A small network was trained on invented records. Each row is its activation on one of them, seen along a few directions.
Each row is followed by the record's values for the fields SAVI, KASIK, VEVOP, FAS, GEN, KUP.
A field that a record lacks is written missing.
The largest differences between rows may come from other fields.
(in the rows, 500 means zero)
Strong random noise was added to every row along 3 fixed directions; ignore it. To show where, here is one row again and again, with new noise each time:
[471 461 501 503 474 539 421 558 529 505 524 555 479 388 548 534 505 638
 450 448]
[479 373 497 590 554 458 420 521 544 562 484 500 447 422 550 515 425 487
 525 468]
[499 311 351 587 527 411 391 670 575 594 470 348 361 445 634 481 436 278
 320 465]
[494 298 417 624 573 392 399 587 566 613 463 391 382 453 589 485 394 304
 448 470]
[492 350 437 521 494 431 356 627 534 629 533 437 375 449 528 475 454 423
 407 409]

[449 599 593 735 582 565 735 330 536 210 289 620 707 440 708 645 508 622
 637 643] -> {SAVI: tezib, KASIK: divu, VEVOP: gute, FAS: tipog, GEN: missing, KUP: missing}
[433 443 562 661 512 545 518 555 551 659 535 583 502 354 452 446 438 491
 515 473] -> {SAVI: pila, KASIK: pefep, VEVOP: missing, FAS: tipog, GEN: missing, KUP: missing}
[497 437 535 620 556 397 511 484 493 639 501 499 468 557 428 505 376 276
 561 494] -> {SAVI: tezib, KASIK: divu, VEVOP: fegen, FAS: tipog, GEN: missing, KUP: missing}
[465 562 595 538 594 485 645 368 424 404 471 549 577 616 548 452 492 506
 565 577] -> {SAVI: tezib, KASIK: divu, VEVOP: fegen, FAS: nuf, GEN: rogo, KUP: manur}
[508 585 466 440 497 470 612 532 428 349 477 450 584 650 608 469 640 416
 335 512] -> {SAVI: tezib, KASIK: divu, VEVOP: gute, FAS: tipog, GEN: rogo, KUP: manur}
[545 292 514 428 535 460 282 469 597 817 558 480 282 382 339 462 413 479
 634 414] -> {SAVI: pila, KASIK: pefep, VEVOP: missing, FAS: nelu, GEN: missing, KUP: missing}
[573 486 501 270 524 392 400 501 500 475 480 422 429 602 480 484 637 439
 410 531] -> {SAVI: tezib, KASIK: divu, VEVOP: gute, FAS: tipog, GEN: missing, KUP: missing}
[491 483 452 631 524 443 465 500 459 455 499 488 618 477 443 589 446 535
 613 479] -> {SAVI: tezib, KASIK: pefep, VEVOP: gute, FAS: nuf, GEN: missing, KUP: missing}
[537 332 361 635 623 583 517 462 725 473 305 357 417 277 749 600 399 352
 459 691] -> {SAVI: pila, KASIK: pefep, VEVOP: missing, FAS: tipog, GEN: missing, KUP: missing}
[525 563 598 294 473 618 363 476 560 587 590 667 394 358 362 464 549 803
 583 470] -> {SAVI: pila, KASIK: pefep, VEVOP: missing, FAS: debut, GEN: missing, KUP: missing}
[390 539 743 486 451 522 505 530 483 673 614 715 458 474 416 314 550 593
 477 412] -> {SAVI: pila, KASIK: pefep, VEVOP: missing, FAS: tipog, GEN: missing, KUP: missing}
[509 398 472 555 574 387 477 468 579 455 394 425 501 517 494 514 451 417
 553 574] -> {SAVI: tezib, KASIK: pefep, VEVOP: gute, FAS: tipog, GEN: missing, KUP: missing}
[578 389 353 608 553 442 497 424 577 470 397 330 530 541 466 611 339 334
 661 524] -> {SAVI: tezib, KASIK: divu, VEVOP: gute, FAS: nelu, GEN: supu, KUP: zupe}
[539 567 559 514 541 458 558 241 436 303 435 531 676 598 419 663 493 656
 787 638] -> {SAVI: tezib, KASIK: divu, VEVOP: fegen, FAS: tipog, GEN: missing, KUP: missing}
[557 315 438 580 703 372 465 356 612 646 370 396 311 455 566 464 429 246
 615 595] -> {SAVI: baz, KASIK: missing, VEVOP: missing, FAS: nuf, GEN: missing, KUP: missing}
[505 625 623 147 379 523 326 679 375 612 723 571 433 550 343 323 723 699
 311 324] -> {SAVI: tezib, KASIK: pefep, VEVOP: gute, FAS: nuf, GEN: missing, KUP: missing}
[412 735 595 282 341 714 548 645 477 433 645 705 539 437 606 341 776 778
 169 427] -> {SAVI: pila, KASIK: pefep, VEVOP: missing, FAS: nuf, GEN: rogo, KUP: manur}
[591 588 404 267 521 394 421 510 474 366 455 371 459 643 458 519 622 500
 497 562] -> {SAVI: tezib, KASIK: divu, VEVOP: gute, FAS: debut, GEN: missing, KUP: missing}
[521 520 266 504 302 391 502 653 418 400 527 304 581 631 379 568 511 481
 387 389] -> {SAVI: tezib, KASIK: divu, VEVOP: gute, FAS: tipog, GEN: supu, KUP: sulov}
[516 537 457 504 536 575 506 541 538 455 499 515 485 424 576 516 441 488
 395 601] -> {SAVI: tezib, KASIK: pefep, VEVOP: fegen, FAS: debut, GEN: missing, KUP: missing}
[502 428 369 567 490 363 454 568 458 517 534 351 564 641 453 471 461 253
 486 440] -> {SAVI: tezib, KASIK: pefep, VEVOP: gute, FAS: tipog, GEN: pom, KUP: razu}
[468 554 667 612 684 433 615 423 485 464 420 569 569 557 600 423 519 363
 545 578] -> {SAVI: tezib, KASIK: divu, VEVOP: gute, FAS: nelu, GEN: missing, KUP: missing}
[571 372 516 509 630 418 413 346 480 659 514 484 398 544 402 490 401 454
 800 420] -> {SAVI: pila, KASIK: divu, VEVOP: missing, FAS: debut, GEN: rogo, KUP: manur}
[534 288 569 416 590 245 314 510 385 813 648 371 373 722 259 295 428 238
 631 327] -> {SAVI: tezib, KASIK: pefep, VEVOP: gute, FAS: nelu, GEN: rogo, KUP: manur}
[463 507 373 538 358 513 414 645 516 476 531 502 489 427 475 573 461 617
 445 415] -> {SAVI: tezib, KASIK: pefep, VEVOP: gute, FAS: debut, GEN: missing, KUP: missing}
[477 556 550 482 452 464 562 444 475 428 471 563 507 556 504 536 522 553
 493 516] -> {SAVI: tezib, KASIK: divu, VEVOP: fegen, FAS: tipog, GEN: missing, KUP: missing}
[492 489 433 515 482 497 558 540 528 513 503 455 526 577 539 435 534 319
 399 466] -> {SAVI: pila, KASIK: divu, VEVOP: missing, FAS: tipog, GEN: pom, KUP: razu}
[472 525 417 592 430 591 564 524 518 455 537 514 632 429 467 533 469 585
 497 444] -> {SAVI: pila, KASIK: pefep, VEVOP: missing, FAS: tipog, GEN: supu, KUP: razu}
[479 419 383 705 514 528 563 542 516 538 482 418 522 395 513 523 371 465
 516 468] -> {SAVI: pila, KASIK: pefep, VEVOP: missing, FAS: nuf, GEN: rogo, KUP: sulov}
[469 369 666 608 643 525 492 386 637 677 452 619 426 365 496 444 409 425
 652 559] -> {SAVI: pila, KASIK: pefep, VEVOP: missing, FAS: tipog, GEN: missing, KUP: missing}
[467 567 434 505 488 751 617 508 620 293 415 550 551 283 823 567 605 697
 302 598] -> {SAVI: pila, KASIK: pefep, VEVOP: missing, FAS: nuf, GEN: rogo, KUP: manur}
[534 522 594 375 496 624 459 401 511 492 520 607 497 392 510 623 524 698
 535 535] -> {SAVI: tezib, KASIK: divu, VEVOP: fegen, FAS: tipog, GEN: missing, KUP: missing}
[591 494 495 223 438 390 234 616 363 722 695 448 341 623 233 451 544 523
 550 266] -> {SAVI: tezib, KASIK: divu, VEVOP: gute, FAS: debut, GEN: missing, KUP: missing}
[508 351 397 626 564 564 468 490 648 574 411 425 381 300 659 549 414 427
 503 551] -> {SAVI: pila, KASIK: pefep, VEVOP: missing, FAS: nuf, GEN: missing, KUP: missing}
[528 484 434 528 480 465 475 490 494 602 497 448 463 497 387 502 507 443
 551 497] -> {SAVI: baz, KASIK: missing, VEVOP: missing, FAS: tipog, GEN: missing, KUP: missing}
[447 573 423 585 330 482 618 635 436 415 533 465 619 568 449 493 503 476
 340 467] -> {SAVI: tezib, KASIK: divu, VEVOP: fegen, FAS: tipog, GEN: supu, KUP: sulov}
[504 458 514 630 558 390 599 374 403 415 435 439 623 630 471 556 448 474
 691 491] -> {SAVI: tezib, KASIK: divu, VEVOP: gute, FAS: tipog, GEN: rogo, KUP: manur}
[467 531 517 472 491 411 517 572 538 523 469 500 407 566 544 406 562 347
 356 508] -> {SAVI: pila, KASIK: divu, VEVOP: missing, FAS: nelu, GEN: missing, KUP: missing}
[546 539 507 435 523 383 483 447 364 469 544 447 535 658 411 535 537 467
 547 512] -> {SAVI: tezib, KASIK: divu, VEVOP: fegen, FAS: nelu, GEN: missing, KUP: missing}

Which values does each new row have?
[468 549 484 560 556 423 581 644 503 519 477 440 416 577 667 337 538 218
 266 553] -> {SAVI: pila, KASIK: divu, VEVOP: missing, FAS: debut, GEN: missing, KUP: missing}
[556 423 485 447 433 423 410 491 479 613 527 440 442 562 342 568 440 431
 587 456] -> {SAVI: tezib, KASIK: divu, VEVOP: fegen, FAS: tipog, GEN: missing, KUP: missing}
[493 685 611 305 442 617 539 560 449 352 559 601 622 484 525 451 724 700
 311 548] -> {SAVI: tezib, KASIK: pefep, VEVOP: gute, FAS: tipog, GEN: missing, KUP: missing}
[517 583 583 356 501 497 543 447 422 396 513 498 598 636 486 459 657 535
 504 523] -> {SAVI: tezib, KASIK: divu, VEVOP: gute, FAS: tipog, GEN: rogo, KUP: manur}
[556 521 494 580 682 407 578 325 464 285 337 428 593 577 606 599 480 493
 734 639] -> {SAVI: tezib, KASIK: divu, VEVOP: gute, FAS: debut, GEN: missing, KUP: missing}
[418 532 747 754 680 441 726 316 457 471 407 631 614 571 571 429 402 359
 676 638] -> {SAVI: tezib, KASIK: divu, VEVOP: fegen, FAS: tipog, GEN: missing, KUP: missing}
[450 510 407 702 491 544 556 474 523 342 435 552 612 387 601 650 374 585
 542 601] -> {SAVI: tezib, KASIK: pefep, VEVOP: fegen, FAS: debut, GEN: missing, KUP: missing}
[499 527 480 640 598 679 604 427 578 376 395 536 577 314 708 634 401 549
 480 678] -> {SAVI: tezib, KASIK: pefep, VEVOP: fegen, FAS: nuf, GEN: missing, KUP: missing}
[533 374 374 624 595 601 480 549 657 541 401 407 369 290 702 547 383 394
 435 601] -> {SAVI: pila, KASIK: pefep, VEVOP: missing, FAS: debut, GEN: missing, KUP: missing}
[428 582 685 584 540 584 691 388 538 378 396 662 610 442 623 499 582 569
 539 625] -> {SAVI: pila, KASIK: divu, VEVOP: missing, FAS: tipog, GEN: missing, KUP: missing}
[418 507 707 509 422 554 488 479 461 558 578 679 539 465 410 452 508 744
 597 382] -> {SAVI: tezib, KASIK: pefep, VEVOP: gute, FAS: tipog, GEN: missing, KUP: missing}
[528 603 351 484 517 504 660 544 474 211 372 326 643 602 704 534 652 401
 313 619] -> {SAVI: tezib, KASIK: divu, VEVOP: gute, FAS: tipog, GEN: rogo, KUP: manur}
[554 614 644 383 556 656 461 324 492 427 486 656 520 414 463 639 504 833
 771 502] -> {SAVI: tezib, KASIK: divu, VEVOP: gute, FAS: debut, GEN: missing, KUP: missing}
[424 562 561 551 401 614 567 535 553 368 471 635 631 382 533 560 553 731
 454 520] -> {SAVI: tezib, KASIK: pefep, VEVOP: gute, FAS: tipog, GEN: missing, KUP: missing}
[479 498 433 518 464 426 466 672 420 592 574 445 408 566 537 437 482 334
 324 433] -> {SAVI: tezib, KASIK: divu, VEVOP: fegen, FAS: debut, GEN: missing, KUP: missing}
[541 313 604 461 522 485 330 415 561 725 529 513 383 438 329 532 360 528
 728 428] -> {SAVI: tezib, KASIK: pefep, VEVOP: gute, FAS: tipog, GEN: missing, KUP: missing}
[548 316 422 522 508 509 409 569 577 650 488 361 370 428 547 523 384 298
 411 537] -> {SAVI: tezib, KASIK: pefep, VEVOP: fegen, FAS: tipog, GEN: missing, KUP: missing}
[536 536 518 257 391 557 294 650 416 684 683 526 377 472 372 490 595 624
 385 299] -> {SAVI: tezib, KASIK: divu, VEVOP: gute, FAS: nuf, GEN: missing, KUP: missing}
[479 526 523 532 513 560 481 440 504 371 487 598 576 401 550 597 471 746
 602 533] -> {SAVI: tezib, KASIK: pefep, VEVOP: gute, FAS: debut, GEN: missing, KUP: missing}
